Each row below is a small network's average activation on inputs in which a field has the value named, seen along a few directions.
Values that are neighbours, or in one group, have similar rows; names and order tell nothing.
Strong random noise was added to every row along 6 fixed directions; ignore it. To show where, here is one row again and again, with new noise each time:
[ -38 -284 -382  466 -136 -407  195   65   95 -259   38 -337  -16  -84
   44 -317 -390   -1 -158   39]
[-120 -186  -60  333  -43   20  101  -25  -67  -63  -53 -258  -66  164
 -103 -229 -248 -140  -16 -149]
[ 475  -50  -87 -269  -32  -27  234  367  269 -206 -330  -30  126 -217
  -18  362   90 -179  309  174]
[ 157   38 -184  138 -136 -168   11  352  -43 -233  -44 -163  220   43
  -28    7   91 -351  176  267]
[-313  -47  211  165   18  157   30 -380 -118 -288  -99 -232  170  245
 -214 -117 -291 -101   32 -155]
[-107   69  343 -125  218  429   90 -157 -253  115  142   64  -31  217
  -31   79   31 -115  240 -146]
[-669 -148  137  130  165   26 -125 -464  -92  256   64  -40  110  182
 -191  -98 -365  458 -147 -236]
[ -54 -366 -166  179  -77  -29   42  159  260  251 -495 -210 -104   38
 -278    2 -263  116  -38 -260]


Field Kegig:
m11: [-357 -243   18  486    7  231 -282 -150 -238  440 -395 -181 -101  436
 -341 -383 -167   58 -158 -620]
m10: [-926  159  181  260  230   18 -375 -395 -469  755  703   70  -89  436
 -124 -378   97  187 -305 -202]
m3: [  98  340  -40 -260   86   -1 -229    1 -203 -319  133  296  385  -22
  188  166  231  146  128  365]
m12: [ 200  -37  394  -76  118  536  469 -882  155 -944 -183    1 -271 -165
  199 -101 -605   34 -138 -386]
m5: [ 232 -193 -216 -141  -86   58  134  397   40  524   25  263 -708 -274
  251  -31  282   -6  -47 -216]
m14: [  54  179  -46   19 -323 -334   35 -141  116 -523  155 -143  168 -213
  -24   12   32 -310  -83  209]
m13: [ 145  181  -67 -164 -176 -117 -250  418  282  190 -321  -55   87   60
 -209  426  470 -349   83  204]
m7: [  86   -3   61   30  -70  -58  130   47   -9  101  160 -174  -95  154
  -32  -80  -83 -188  -33   11]
m1: [-263   26 -275  333   64 -482 -180  308 -175  448  605  -51   78   51
  196 -336   93  166 -225  292]
m9: [ 119 -395 -136   88  237 -185  340  -50  383   91 -123 -148 -347 -232
   34 -145 -469  424 -112 -322]
m8: [-134 -117 -388 -151 -120 -639 -485  167  420  124 -442  168  647 -301
  -76  310  -40  814 -196  317]
m6: [-126  -89   85  176  -78  378 -159 -138  -98   83 -392   25 -211  206
 -103 -173 -158  105 -222 -397]
m2: [-241  -21  315   34  115  511  -78 -524  -56  283  139  212 -455  111
  -37 -319  -60  294 -192 -361]
m4: [-585  123 -176 -115    8 -604 -372 -215 -172  563  730  441   77 -319
  270   30  157  782 -450  398]
The values of Kegig form a ring.
A walk along Kegig starts at m13 and steps to its neighbour m14. Put m10, m12, m7, m9 in the order it reaches them.
Answer: m12, m9, m7, m10
Fewest steps between m11 and m4?
Answer: 7
Which values are neighbours of m3? Give them in the order they are listed.
Answer: m8, m6

Field Simo:
l9: [ 249   72 -168  -16   10   -7 -142  260  -66 -154    7  211  177  -11
  120  108  161  -24  158  167]
l8: [ 127   52 -111  117  -69 -291 -109  305  -69  162  292  -41   98   68
   -7   -5  307 -326  118  280]
l5: [ 473  134 -252 -145 -159 -320  238  219   69 -386  298  -33  -58 -401
  284   70  236 -277   14  360]
l14: [ 232  -41  108 -373  216  164  278  279  134  504   45   81 -196  -85
  108  363  244  -40  238  -39]
l13: [-113  164 -392  419  -88 -621 -245  673 -235  427  359  -57  343  232
   69 -202  294 -146  -59  450]
l1: [ -28  -24 -234  118 -144 -551   36 -134   -7 -366  440 -174   43 -276
  230 -151 -109  -46 -197  238]
l6: [  72 -151 -384   62 -164 -329   67  150  244  -34 -281   33  -19 -265
  141  -68 -181  324 -296  175]
l12: [ 120 -351    4   47 -210  328 -155  211  403  420 -889  -58 -528   32
 -503   -1  -31  -26 -102 -495]
l7: [ 384 -354   31 -172   88  304  268  233  292  167 -586 -124 -139   36
 -248  146  -51  -90  322 -357]
l4: [-224  260  174 -202  213  189   49 -285  139 -324 -237  212  191  105
 -139  275 -102   67   74   95]
l2: [ 131 -122  -34  -80  -74  148 -233  383   36  330 -425  -93  236  216
 -219  221  111   31   98 -169]
l10: [-193  202 -238  184 -273 -465 -201   23   63 -252  126  -95  103 -163
  -46  -78   63  -33 -174  282]
l3: [-163 -176    4  196  110  193   36  -54 -309  210  254   22 -152   77
  260 -281 -180  166  -76 -257]
l11: [-432  421   61  382 -296 -142 -535 -249 -392 -569  245  -99  468  193
  -72 -378   27 -194 -108  451]
The values of Simo form a ring.
Which values are neighbours of l13? Give them in the order they are listed.
Answer: l14, l7
Which values are neighbours of l12? Give them in the order they are listed.
Answer: l10, l11
Which values are neighbours of l1? Give them in the order they are listed.
Answer: l8, l5
Which values are neighbours of l9? Give them in the order they are listed.
Answer: l4, l3
